A small network was trained on invented records. Each row is its activation on one of them, seen along a few directions.
Each row is followed by the record's values for the fields FURES, ZUMU, BIG, MABOD.
Not every record has every field; a missing one is written absent.
Other fields move the rows too, some of them a lot.
In the rows, zero is written as 500.
Random noise pushes rows far along 11 fixed directions. That doesn't count. These rows show it; they differ only by the noise:
[783 444 473 453 354 389 517 447 487 757 440 576 582 634 441 216 489 524
 425 726 723 322 583 587 625 481 408 626 507]
[487 539 732 531 494 501 398 408 492 341 509 656 559 557 556 506 476 605
 431 651 503 436 242 504 473 385 537 583 413]
[490 505 672 592 450 703 726 305 544 390 283 485 661 493 339 608 605 368
 664 414 477 552 492 380 384 422 640 258 615]
[394 699 581 371 614 496 454 582 692 444 695 511 222 351 503 660 332 364
 538 324 187 660 593 433 413 583 321 641 462]
[381 540 625 541 572 485 564 570 571 529 535 580 560 571 539 502 503 586
 390 610 427 494 414 457 554 524 607 534 458]
[531 649 489 320 462 402 165 671 592 562 708 757 318 574 684 333 333 736
 319 535 673 415 577 452 712 484 307 785 352]
[725 486 478 535 607 351 518 395 247 362 338 480 582 595 296 411 446 586
 193 594 484 525 352 724 392 528 429 576 484]
[521 376 790 684 434 582 592 388 559 508 447 569 590 538 724 487 628 470
 572 460 591 528 592 545 533 393 748 543 467]
[523 649 309 476 485 604 602 434 532 337 188 381 671 509 364 659 464 640
 635 593 386 248 366 497 405 495 558 224 550]
[498 606 646 480 559 507 356 467 418 431 469 758 550 531 504 390 438 696
 229 635 614 521 375 515 548 480 450 645 460]
[582 542 512 502 483 355 460 598 579 522 587 569 299 568 557 299 499 524
 352 203 605 650 605 505 634 437 476 643 311]
[423 612 380 326 532 356 440 726 712 480 779 381 286 597 494 655 337 487
 587 476 224 402 476 377 504 555 362 539 398]
[569 406 550 468 463 499 336 471 413 291 611 482 528 695 568 677 447 585
 537 575 531 385 472 473 425 433 484 500 506]

[529 419 640 542 368 367 379 650 628 430 610 469 463 728 776 431 510 651
 633 374 575 283 472 465 740 346 644 571 280]
FURES: ton / ZUMU: nus / BIG: vozo / MABOD: absent
[426 436 239 621 505 435 497 487 461 373 459 255 512 394 635 655 571 529
 694 533 429 390 384 661 385 414 596 402 439]
FURES: zam / ZUMU: nus / BIG: nep / MABOD: fem
[495 321 504 436 678 493 526 721 313 466 498 297 710 830 398 537 453 598
 389 475 526 385 807 369 676 708 587 404 647]
FURES: zili / ZUMU: nus / BIG: pup / MABOD: fem
[517 412 618 673 512 589 593 409 564 747 520 568 459 356 821 428 658 415
 517 547 589 642 742 677 491 522 691 649 502]
FURES: ton / ZUMU: vuz / BIG: nep / MABOD: tum
[534 330 273 541 379 537 401 375 359 616 619 430 442 406 674 515 629 433
 665 527 771 574 665 597 422 421 412 494 547]
FURES: zam / ZUMU: nus / BIG: vozo / MABOD: fem
[501 504 600 475 546 570 403 514 388 215 492 500 479 542 438 653 416 522
 475 211 502 630 651 438 477 537 450 462 600]
FURES: ton / ZUMU: nus / BIG: vozo / MABOD: fem
[634 337 586 573 565 397 468 480 459 496 621 468 461 519 717 590 465 447
 389 620 400 506 595 744 396 542 572 706 483]
FURES: zili / ZUMU: feno / BIG: nep / MABOD: tum
[433 680 366 432 781 430 515 712 467 406 371 496 465 424 415 500 352 672
 196 365 310 584 627 611 523 689 437 583 482]
FURES: zam / ZUMU: vuz / BIG: vozo / MABOD: tum
[621 630 392 352 419 471 438 638 683 596 441 502 449 501 553 378 390 576
 546 505 515 253 669 530 656 535 420 568 452]
FURES: zam / ZUMU: nus / BIG: nep / MABOD: tum
[758 233 416 468 339 377 337 420 499 537 780 303 430 673 750 635 471 379
 764 868 547 208 499 656 337 378 459 640 439]
FURES: ton / ZUMU: vuz / BIG: nep / MABOD: fem
[662 396 313 632 443 299 477 548 409 383 431 383 392 570 659 428 548 634
 417 176 587 539 531 694 556 398 601 530 289]
FURES: zam / ZUMU: feno / BIG: vozo / MABOD: absent
[544 444 284 483 290 439 418 525 691 518 545 404 493 445 707 558 497 529
 833 574 547 176 502 535 526 314 514 455 447]
FURES: zam / ZUMU: feno / BIG: nep / MABOD: tum
[517 452 596 532 679 464 337 523 229 335 456 628 563 522 504 396 467 702
 119 381 633 667 564 568 571 550 508 646 494]
FURES: zam / ZUMU: feno / BIG: pup / MABOD: tum
[511 666 452 512 520 545 171 522 426 120 391 647 370 359 760 583 393 815
 319 154 554 556 541 665 521 449 486 606 394]
FURES: zam / ZUMU: nus / BIG: nep / MABOD: tum
[506 436 392 474 587 374 639 593 502 687 638 431 535 629 359 483 486 469
 345 763 407 487 458 486 476 631 494 515 556]
FURES: ton / ZUMU: feno / BIG: nep / MABOD: fem
[510 469 383 575 530 519 489 352 337 578 537 556 512 503 476 439 623 533
 355 749 660 612 332 570 382 472 480 497 502]
FURES: ton / ZUMU: kiris / BIG: nep / MABOD: fem
[497 356 558 481 540 552 494 508 297 546 629 553 588 742 337 481 566 519
 350 526 695 639 607 303 548 566 465 428 640]
FURES: ton / ZUMU: kiris / BIG: vozo / MABOD: absent
[590 442 503 472 325 551 431 294 429 620 477 629 545 422 435 359 585 371
 618 681 796 512 413 490 450 333 335 497 562]
FURES: zili / ZUMU: nus / BIG: vozo / MABOD: fem
[441 510 360 406 538 583 574 477 572 846 791 431 271 301 514 741 440 206
 597 630 230 700 786 498 310 739 286 592 729]
FURES: zili / ZUMU: feno / BIG: nep / MABOD: tum
[585 554 456 421 345 557 370 531 606 471 564 621 383 492 554 532 433 509
 509 290 620 539 702 419 524 442 438 503 546]
FURES: ton / ZUMU: feno / BIG: nep / MABOD: tum
[427 465 606 583 629 721 588 300 226 320 336 507 649 344 350 821 511 411
 461 443 370 741 577 556 225 636 479 342 825]
FURES: zili / ZUMU: nus / BIG: vozo / MABOD: tum
[377 571 505 420 641 503 536 657 645 489 629 495 440 459 534 636 387 451
 410 576 310 525 607 473 449 618 485 569 502]
FURES: zam / ZUMU: kiris / BIG: nep / MABOD: fem
[473 501 335 521 600 541 466 511 353 535 326 569 601 449 480 369 554 624
 371 498 771 590 627 557 562 503 472 490 549]
FURES: zili / ZUMU: vuz / BIG: vozo / MABOD: fem
[665 561 509 500 667 451 477 551 481 258 295 307 461 488 619 596 359 644
 470 269 240 394 623 720 498 631 608 564 401]
FURES: ton / ZUMU: feno / BIG: pup / MABOD: tum
[449 547 355 451 456 407 570 502 567 681 674 594 435 541 293 420 553 418
 394 717 513 555 235 361 440 459 396 436 486]
FURES: zili / ZUMU: feno / BIG: nep / MABOD: tum
[555 623 537 554 460 470 521 361 488 583 433 663 311 218 412 276 541 391
 389 217 528 825 451 587 490 437 347 633 446]
FURES: zam / ZUMU: feno / BIG: vozo / MABOD: tum
[461 604 441 700 486 553 619 429 656 438 148 403 473 293 780 431 629 582
 728 239 488 432 435 671 559 362 785 418 265]
FURES: zili / ZUMU: vuz / BIG: vozo / MABOD: fem
[640 487 390 506 535 296 680 603 639 640 549 252 308 444 497 418 456 279
 525 373 271 519 644 696 465 596 453 621 387]
FURES: zam / ZUMU: nus / BIG: nep / MABOD: fem
[498 278 522 538 591 473 392 572 217 424 589 461 617 677 551 573 494 600
 368 592 630 494 614 546 517 589 522 556 590]
FURES: zam / ZUMU: nus / BIG: vozo / MABOD: fem
[505 513 477 351 546 464 468 598 454 646 666 441 500 576 415 621 357 492
 490 760 290 386 524 494 471 711 341 560 640]
FURES: ton / ZUMU: nus / BIG: vozo / MABOD: tum
[489 394 546 494 461 576 526 477 474 486 426 418 775 689 487 666 509 605
 637 835 408 167 327 426 491 539 667 330 602]
FURES: zili / ZUMU: feno / BIG: pup / MABOD: tum
[362 437 645 599 505 571 648 387 492 485 525 416 616 477 469 690 556 377
 670 748 289 431 261 468 344 512 579 399 574]
FURES: zam / ZUMU: nus / BIG: vozo / MABOD: fem

Which values does each new row have?
[443 579 434 646 691 309 725 606 557 460 333 325 461 358 591 549 442 516
 366 367 127 563 440 820 473 631 646 588 367]
FURES: zili / ZUMU: nus / BIG: vozo / MABOD: fem
[493 468 497 498 508 533 374 594 407 353 469 475 481 606 541 469 508 618
 489 256 639 512 611 409 621 511 554 455 453]
FURES: zam / ZUMU: nus / BIG: pup / MABOD: fem
[365 431 628 581 569 575 587 532 443 771 525 577 630 504 620 418 609 555
 435 762 546 490 538 523 587 633 617 551 555]
FURES: zam / ZUMU: nus / BIG: vozo / MABOD: tum
[738 483 625 535 593 375 489 480 441 398 292 488 552 500 600 356 388 569
 327 499 490 393 560 797 563 529 547 716 381]
FURES: zili / ZUMU: kiris / BIG: vozo / MABOD: fem
[423 688 429 612 569 430 730 372 510 681 271 514 542 132 311 405 510 411
 473 684 279 584 234 726 393 587 433 532 575]
FURES: ton / ZUMU: nus / BIG: vozo / MABOD: fem
[514 539 482 535 476 484 497 483 416 749 451 647 557 462 492 299 541 595
 328 755 599 454 434 574 587 583 470 600 541]
FURES: zam / ZUMU: nus / BIG: nep / MABOD: tum
[394 321 367 663 528 619 654 612 537 484 471 375 689 660 741 784 619 630
 524 513 497 446 744 512 462 559 893 283 607]
FURES: ton / ZUMU: feno / BIG: nep / MABOD: tum
[435 541 406 464 443 674 451 448 588 455 441 515 545 388 586 639 497 501
 685 590 546 406 577 469 409 454 500 418 584]
FURES: zam / ZUMU: vuz / BIG: nep / MABOD: fem
[464 476 429 448 490 560 450 453 355 464 591 585 491 569 261 446 571 448
 380 515 722 685 437 334 426 452 356 399 585]
FURES: zam / ZUMU: nus / BIG: nep / MABOD: fem
[423 318 479 591 639 456 659 719 566 615 502 340 661 656 728 527 552 607
 458 650 455 351 666 562 622 629 827 496 439]
FURES: zam / ZUMU: feno / BIG: pup / MABOD: fem
[438 542 641 452 440 568 590 339 466 751 524 738 528 434 131 216 614 280
 476 632 744 729 331 239 525 411 301 467 595]
FURES: zili / ZUMU: vuz / BIG: vozo / MABOD: fem
[462 566 316 525 325 666 644 395 646 666 415 473 478 298 480 616 583 380
 757 445 466 504 608 430 420 499 495 308 659]
FURES: zam / ZUMU: feno / BIG: nep / MABOD: tum
[784 318 492 461 422 247 534 513 363 380 503 241 538 623 272 577 363 344
 570 376 331 423 591 664 449 567 328 530 639]
FURES: ton / ZUMU: nus / BIG: vozo / MABOD: fem
[377 417 656 518 637 650 422 503 397 377 617 417 516 484 679 815 447 475
 538 576 308 562 623 528 369 652 568 554 601]
FURES: zam / ZUMU: nus / BIG: pup / MABOD: fem
[582 344 462 519 612 399 486 663 409 315 519 391 617 756 588 622 416 640
 258 560 462 403 631 627 488 574 642 546 477]
FURES: zam / ZUMU: kiris / BIG: nep / MABOD: fem
[455 520 654 475 736 573 622 578 498 390 346 494 657 456 415 609 371 479
 377 563 352 511 694 531 452 620 533 550 609]
FURES: zam / ZUMU: vuz / BIG: vozo / MABOD: fem
